These are the activations of a small neural network, seen along a few directions. Each row is one input.
Each table varies a few parts of the input and shows all the possible inputs, shuffled.
A made-up example of a description, with smaller parts first: one of 2 separate values, together with either a single point or one of 9 places around a ring or (one of 5 places around a ring, together with one of 6 places along a line).
Shared parts are said once, and a part with two or three values counts as separate values.
In the rows, zero is written as 128.

Other details of the inputs vary at random and push rows far along two fixed directions, the same in every table; ignore that.

Rows:
R1: [167 124 197 178 113 154 182 182 152 156  94]
R2: [156 137 171 171 117 152 150 170 182 136  94]
R3: [140 115 166 156 108 183 152 155 110 198  82]
R4: [118 122 133 129 116 162 117 138 144 152 110]
R5: [126 139  80  97 165  87 112  88  89  78 163]
R6: [145  88 133 150 170 111 158 140  32 137 159]
R7: [112 112 124 137 122 150 119 141 141 153 100]
R8: [130 120 188 143  94 183 152 170 113 197  98]
R9: [ 99 174  89  76  87 135  92 104 203 123 109]
R10: [ 98 158 109  87  99 116  88  96 172 106 143]
R11: [133 122 183 155 105 192 131 171 112 193  97]
R12: [ 88 125  57 104 109 115  91 116 211 125 104]
R13: [184 150 152 153 164 103 157 133 100  81 152]
R14: [143  98 150 140 168 121 155 136  31 130 158]
R15: [159 154 132 132 160  71 130 104 128  40 182]
R16: [131 128 122 111 161  95 113  88  66  81 190]
R17: [109 124  76 120 114 120 121 120 167 147  96]
R18: [ 95 121  72 109 119  89 102  96 169 112 132]
R19: [ 88 143  90  78  91 129 109 107 211 122 114]
R20: [139 107 135 136 177  92 129 103  28  95 183]
Each input here is: one of 4 separate values, together with either a single point or one of 4 places along a line.
Changing only the choice among 4 separate values turns R7 into R5. The same change can be made to R11. Which row results?
Answer: R9
List by row number the other rows that have the choice among 4 separate values in common with R16.
Answer: R10, R15, R18, R20

Rows:
R21: [122 132 115 138  97 158 128 161 209 165  76]
R22: [145 136 176 158 115 145 139 132 130 149 108]
R23: [ 93 109 109 136  91 165 110 138 191 177  72]
R24: [134 166 130 105 112 123 117 107 161  97 129]
R25: [ 90 128  75  81 109 116 120 112 191 121 118]
R26: [103 127 120  90 113 135 115 113 131 128 139]
R27: [105 115 110 140  98 149 117 154 201 168  68]
R28: [111 147 110 100 121 133  93 123 145 113 132]
R29: [142 120 161 159 136 149 120 143  99 147 136]
R30: [132 108 168 163 116 134 152 147 141 139 115]
R31: [110 116  80 112 139 122 107 116 148 119 121]
R32: [120 144 127 128  89 172 122 158 203 166  82]
R33: [129 165  66  85 162  80 103  98 172  34 165]
R34: [162 110 174 158 154 129 177 159  83 128 139]
R35: [136 115 124 133 159  83 130 108  79  82 189]
R36: [171 110 148 169 163 110 157 133  52 131 146]
R37: [148 153 109 118 145  99 140 113 142  87 135]
R38: [147 137 172 145 121 168 130 154 131 138 113]
R39: [128 114 154 135 122 180 124 150  96 172 109]
R40: [106 120 129 151  80 146 127 138 180 183  66]
R41: [109 115 111 130 102 174 130 156 182 184  66]
R42: [141 113 167 139 142 139 158 155  56 148 145]
R43: [152 127 170 145 136 142 142 139  46 152 134]
R44: [123 104 133 152 116 144 137 125 108 172  99]
R45: [113 163  75  65 137  77 106  88 160  50 187]
R46: [ 91 110 139 120  91 156 120 127 162 174 102]
R47: [157 112 153 168 153 137 147 155 114 127 117]
R48: [149 112 132 141 152 135 157 133  59 154 124]
R49: [133 122 109 110 170  82 137 118  70  84 180]
R50: [119 135 161 151  91 172 117 151 202 162  78]
R51: [110 159 113  88 102 121 126 120 212  95 125]
R52: [147 113 137 151 161 136 142 158  72 140 130]
R53: [129 148 123 113 121 138 102 128 146 113 138]
R54: [124 137 112 134 131 117 110 120 173  92 127]
R55: [123 148  95  92 134 122 123 100 111 116 139]
R56: [127 146 125 126 115 117 111 104 144 125 134]
R57: [108 140  88  97 106 105 124 121 208 109 126]
R58: [ 94 125  52  71 146  70 102  77 151  65 168]
R59: [128 133 130 148  91 140 143 139 215 155  62]
R60: [116 167 103  93  90 123 101 103 194 115 120]
R61: [103 128 124 108 128 103 108 108 124 109 157]
R62: [123 114 174 136 108 156 141 155 103 167 119]
R63: [109 134 127 113 112 112 109 110 161 114 150]
R64: [154  92 162 167 149 121 163 152  76 143 143]
R65: [134 123 123 125 147  92 140 119 141  82 150]
R66: [ 93 147  62  72 149  96  66  71 142  67 173]
R67: [155 148 163 143 118 152 157 145 130 144 105]
R68: [157 124 147 159 124 141 161 153 116 165 103]
R69: [122 106 138 161 124 146 123 151 120 158 106]
R70: [125 152 129 126  78 159 136 142 198 172  78]
R71: [152 121 156 132 151 142 140 121  24 143 150]
R72: [131 120 184 152 113 145 143 143 138 144 122]
R73: [147 142 152 108 157 101 131 111  81  62 192]
R74: [110 122 113 139  88 137 131 139 195 176  62]
R75: [107 114 105 131  90 149 132 129 188 183  61]
R76: [132 117 143 136 130 178 138 156  99 173 106]
R77: [164 136 167 149 156 152 149 156  85 120 137]
R78: [168 118 168 175 159 115 156 128  56 115 146]
R79: [127 139 132 103 126 114 119 116 122  98 168]
R80: [146 122 137 147 138 129 154 145  88 155 112]
R81: [ 95 152  60  48 139  88 101  78 144  62 179]
R82: [131 129 142 137 126 162 132 161 115 159 108]
R83: [ 89 145  95 102 107 126  78 112 191 120 118]
R84: [163 112 155 173 154 113 148 127  48 131 152]
R85: [152 106 140 166 148 135 139 154 106 142 123]
R86: [159 104 153 175 165 127 136 143  52 125 157]
R87: [144 111 157 146 156 134 134 113  28 148 151]
R88: [134 138 125 121 159  92 111  93  59  96 174]
R89: [130 109 111 121 169  77 133 114  72  86 177]
R90: [ 90 135  68  85 136  62  93  81 152  58 175]
R91: [119 102 111 118 162  94 126  99  62  95 181]
R92: [123 154 109 105 119 122 124 118 134 126 123]
Changing only one part turns R37 into R34. The same change can be made to R43. Which row results?
Answer: R62
Describe the family of inputs behind these rows.
Answer: one of 3 separate values, together with one of 4 places along a line, together with one of 6 places around a ring
Change only the choice among 3 separate values in R67. List by row number the other rows that result.
Answer: R51, R77
Change only the place on the line of 4 in R39. List by row number the other rows that result.
Answer: R28, R38, R53
Change only the place on the ring of 6 in R74. List by row number the other rows that result.
Answer: R40, R43, R80, R88, R92
Start at R22 and move only the place on the line of 4, one step at a time. The first step leads to R56. Which rows follow, in order?
Answer: R88, R87
Change only the choice among 3 separate values in R23. List by row number the other rows that result.
Answer: R44, R91
Start at R69 and move only the place on the ring of 6, one step at a time. The first step leads to R27. Which rows follow, in order?
Answer: R52, R82, R28, R83

Rows:
R93: [ 96 133 119 117  70 163 115 138 201 189  70]
R94: [ 97 127 107 116  79 155 117 132 194 184  77]
R95: [166 118 161 161 150 138 154 158  94 131 132]
R96: [112 136 122 105 116 137 111 127 137 130 130]
R97: [162 118 174 145 177 131 143 139   5 113 177]
R98: [146 150 119 123 144 112 126 112 134  94 147]
R99: [142  97 125 145 157 123 146 128  64 145 123]
R100: [142  93 199 186 121 147 177 173 116 187  97]
R101: [111 158 109 108  93 137 110 114 218 123  98]
R102: [119 150 115 100 128 124 109 112 151  92 142]
R103: [145 146 110 136 134 103 134 132 148 102 127]
R104: [114 131  78 105 145 101 115  95 110 106 148]
R105: [118  89 158 182 117 153 116 149 121 178 102]
R106: [138 146 130 112 154 109 119 107  76  93 165]
R107: [128 142 130 118 128 136 122 125 152 110 130]
R108: [186 102 206 189 165 163 175 174  34 157 137]
R109: [104 125  79 102 140 113 113 107 128 111 143]
R110: [151 136 118 137 159  99 138 139 113  86 151]
R111: [102 154  98  90 104 121  99 106 171 119 122]
R112: [135 125 187 166  89 190 151 166 148 201  65]
R113: [101 134 110 105  90 110 116 104 195 105 127]
R114: [135 123 137 113 150  86 131 103  75  85 190]
R115: [107 136  97  93 130 117 103 112 127 111 152]
R116: [103 131 117 117  94 115 125 118 208 117 113]
R117: [154 149 109 121 153  93 125 110 122  78 157]
R118: [122 110  82 106 169  95 120 104  89  91 154]
R119: [121  97 159 156  98 186 147 172 127 217  79]
Describe the family of inputs behind these rows.
Answer: either a single point or one of 4 places along a line or (one of 2 separate values, together with one of 11 places along a line)
Change only the place on the line of 11 in R102. List by row number the other rows that result.
Answer: R95, R96, R97, R107, R108, R109, R110, R115, R118, R119

Rows:
R120: [158 153 149 133 172 127 108 126  90  64 178]
R121: [133 141  56 108 135 103 140 116 175 115 102]
R122: [142  70 177 196 118 125 184 161 118 175 101]
R123: [154 148 183 130 108 194 155 154  74 194 101]
R124: [101 131  50  87 128 113 121 105 149 135 104]
R125: [ 97 105 132 137 101 184  93 150 142 192  93]
R126: [153 124 156 149 152  69 155 121 108  70 176]
R127: [ 99 145 150  92  95 112 108  93 150 110 164]
R128: [147 122 211 156 115 137 161 146 120 133 139]
R129: [122 174  63 105 147  80  80 103 220  31 152]
R130: [ 96 153 146 120  67 195  80 141 217 173  75]
R131: [ 67  99 143 117  53 151 121 130 188 194  94]
R132: [141  83 118 159 201 115 115 125   6 119 167]
R133: [ 64 118  43  71 119  46  92  59 182  66 163]
R134: [191 161 112 124 193  84 158 123  55  59 175]
R135: [123 126 123 106 123 163 138 135  77 180 113]
R136: [192 150 181 139 162 153 174 152  38 124 146]
R137: [124 102 112 176 116 155 123 161 197 170  62]
Changing only one part turns R127 into R133. The same change can be made to R123. Which row results?
Answer: R124
Describe the family of inputs behind these rows.
Answer: one of 3 separate values, together with one of 6 places around a ring
Change only the choice among 3 separate values in R129. List by row number the other rows that result.
Answer: R126, R134
Change only the place on the ring of 6 in R120. List by row number the other rows that result.
Answer: R125, R129, R130, R132, R137

Rows:
R138: [150 112 160 145 148 163 131 126  54 129 147]
R139: [142 112 138 166 139 138 139 152 126 152  85]
R140: [168 114 169 176 160 141 166 140  81 127 134]
R141: [115  89 136 146 144 115 148 124  31 157 136]
R142: [133 155 132 115 128  89 129 110 150  74 143]
R143: [ 86 103 107 137  74 137 128 136 168 199  88]
R144: [149 127 162 148 142 140 121 140  55 138 163]
R145: [137 124 153 153 104 170 118 156 119 163 114]
R146: [120 105 114 141 107 152 131 132 185 166  73]
R147: [131 169 112  99  98 154 139 137 154 163  75]
R148: [134  90 136 149 167 106 147 125  13 139 148]
R149: [105 138 141 126  84 171 108 143 175 163  75]
R150: [109 148  81  73 145 111  87 103 132  56 176]
R151: [ 90 145 109  88  96 149  96 129 196 131 116]
R152: [116 119  80 106 147 103 114 123 155  98 135]
R153: [171 118 146 182 169 116 147 149  70 124 150]
R154: [119 123 163 128 120 167 128 154 117 164 124]
R155: [116  82 137 149 112 153 152 131 108 191  95]
R156: [133 183  62  53 137 106 118  76 139  80 151]
R157: [129 134 161 139  82 150 151 134 207 146  88]
R158: [117 113 115 143 113 136 124 142 169 159  70]
R159: [140 127 172 147 134 141 121 138  66 159 154]
R160: [169 107 142 181 163 123 144 154  75 141 136]
R161: [109 130 145 121  90 177 115 124 170 167  95]
R162: [124 157  69 105 167  68 101  89 148  44 155]
R163: [125 141 126  93 164 107 102  75  71  86 193]
R164: [ 89 165  98  79 109 117  79  93 180 102 128]
R165: [146 142 132 107 163  79 141 116 101  47 195]
R166: [123 134 160 143  94 164 115 149 143 180 111]
R167: [107 122  75 118 108 107 105 120 186 139 111]
R168: [105 129 135 115  95 173 114 153 174 153 100]
R169: [125 157 124 122  88 107 123 127 215 108 123]
R170: [161 137 146 138 163 104 152 107  93  74 170]
R171: [128  87 135 153 120 156 147 137 126 183  87]
R172: [146 182  75  77 134 104 120 106 121  99 156]
R173: [124 136 147 136 101 144 150 159 201 135  98]
R174: [157 144 139 113 137 160 163 159  79 157 121]
R175: [108 136 134 127  89 170 106 141 168 154  79]
R176: [ 83  95 108 122  87 144 136 111 158 185  90]
R177: [146 120  95 120 192  88 126 121  87  66 176]
R178: [153 112 110 149 162  98 124 129  84 115 154]
R179: [122 131 133 142 112 148 145 161 199 138  92]
R180: [123 168  94 113 106  90 111 111 216  80 138]
R181: [107 131 152 122  88 179 116 125 175 176  91]
R182: [164 129 180 139 157  90 155 123  53  87 171]
R183: [118 100 111 141 119 116 131 132 107 163 128]
R184: [147 142 147 126 117  91 135 123 140  98 161]
R185: [ 94  83 130 136 109 145 151 150 108 190 108]
R186: [ 97 163  99  73 139  92  78  77 128  77 166]
R187: [141 107 184 159 113 195 142 150  96 182 101]
R188: [114 170  96 102 116  88 112 101 207  67 125]
R189: [149 109 155 174 132 160 157 147 138 160  91]
R190: [145 107 194 145 165 152 144 153  16 156 167]
R191: [127 139  61  97 165  80 102  76 155  52 160]
R192: [154 137 139 154 170 102 142 127  84  87 146]
R193: [106  90 116 126 129 128 141 141 105 158 125]
R194: [119 146  68  96 166  81 110 106 163  50 165]
R195: [153 126 156 148 145 139 120 140  53 126 165]
R196: [155 123 170 124 150  99 158 137  84  88 179]
R197: [108 122  78 109 140  92 107 104 136 107 123]
R198: [114 133 160 136 100 168 117 145 135 170  90]
R199: [182 118 172 194 167 123 161 159  52 128 154]
R200: [ 87 123  56  83 121 101 101 112 200 107 121]
R201: [131 130 162 124  88 135 149 122 190 135 107]
Changing only one part turns R139 into R160. The same change can be made to R175. Which row results?
Answer: R145
Changing only one part turns R142 into R169. The same change can be made to R162. Which row results?
Answer: R153
Describe the family of inputs behind these rows.
Answer: one of 4 separate values, together with either a single point or one of 5 places along a line or one of 10 places along a line
Change only the place on the line of 10 in R170. List by row number the other rows that result.
Answer: R140, R146, R155, R157, R171, R176, R189, R191, R201
Change only the choice among 4 separate values in R140. List by row number the other rows that result.
Answer: R179, R192, R199
Start at R185 and move only the place on the line of 10, one step at a time. The first step leads to R193. Which rows follow, in order?
Answer: R200, R152, R177, R194, R179, R173, R165, R196
Change only the choice among 4 separate values in R181. List by row number the other rows that result.
Answer: R154, R164, R166
